Each row below is a small network's average activation on inputs in which a field has the value named, seen along a few directions.
Values that are neighbours, or in one group, have similar rows; names and order tell nothing.
In the rows, 128 means zero.

Other fields shift rows strongly along one fixed direction, in all tables alike. That doesn't count.

Field B:
b11: [180 149 203 157 151  66  95 199 100 219  35 205 126 154 135 140  99 123]
b3: [130 140 151 122 143 130 120 131 128 167 101 144 133 134 124 111  92 140]
b9: [ 87 118  73 102 109 169 150  77 147  72 182  73 127 109 129 118 129 139]
b7: [133 120 153 105 129 129 105 136 121 143 103 124 139 120 104 133 117 139]
b10: [137 148 150 144 156 114 127 148 124 181  90 166 122 146 140 110  99 128]
b1: [145 118 135 132 120 113 123 142 120 118 131 137 134 131 120 149 158 117]
b4: [132 107 139 133 113 130 117 139 123 102 134 117 137 115 112 145 157 128]
b2: [141 141 157 133 150 119 126 135 133 182  94 157 123 134 130 103  94 130]
b5: [118 110 114 106 112 143 124 111 135  92 153  91 138 114 113 139 142 137]
b6: [138 127 120 142 122 116 133 135 126 109 145 131 123 134 136 144 157 113]
b8: [ 68 131  13 132 103 179 187  56 151  23 239  64 105 117 164 116 164 113]
B is arranged as a ring.
A walk along B starts at b3 and steps to its neighbour b9. Put b4, b2, b5, b6 in the order it reaches them.
Answer: b5, b4, b6, b2
List every value one step from b8, in the order listed.
Answer: b11, b10

Field E:
e3: [160 147 162 155 145  86 114 173 107 179  78 180 122 151 142 137 119 116]
e2: [160 125 158 147 129  94 113 160 117 148 107 156 132 138 126 146 146 118]
e6: [ 84  93  65  93  86 178 145  72 146  23 210  46 132  92 111 142 169 136]
e7: [121 143 110 140 134 132 150 117 137 130 138 137 117 137 150 115 117 124]
e1: [142 141 177 115 152 116 103 145 125 204  69 152 136 134 115 106  72 145]
e4: [ 82 135  66 125 126 176 165  75 149  81 185  88 115 118 146  98 125 129]
e5: [147 112 158 122 124 114 106 153 116 131 110 137 141 128 106 152 148 130]
E is arranged as a line.
List every value one step from e6, in the order listed.
Answer: e5
List every value one step from e4, in the order listed.
Answer: e7, e1

Field H:
h6: [110 137  70 147 125 144 171 103 138  76 185 121 112 138 158 129 163 108]
h2: [109 147  81 142 133 141 165  95 147 112 169 120 110 137 161 105 123 118]
h3: [115 105  89 119 103 141 130 113 124  55 181  86 131 115 118 156 186 118]
h8: [152 133 201 124 161 118 102 152 131 218  60 168 140 131 103  96  77 144]
h7: [146 121 176  98 134 115  94 145 122 175  80 136 142 123  98 131  98 145]
h5: [105  99 104 106  98 157 129 103 136  64 172  78 141 105 109 143 155 140]
h1: [100 151  95 122 130 146 141 107 130 128 130 114 116 129 151 110  91 134]
h4: [186 132 207 167 139  63  91 206  97 197  47 201 132 147 126 154 131 117]
H is arranged as a ring.
List every value one step from h2, in the order listed.
Answer: h6, h1
List every value one step from h7, in the order listed.
Answer: h8, h5
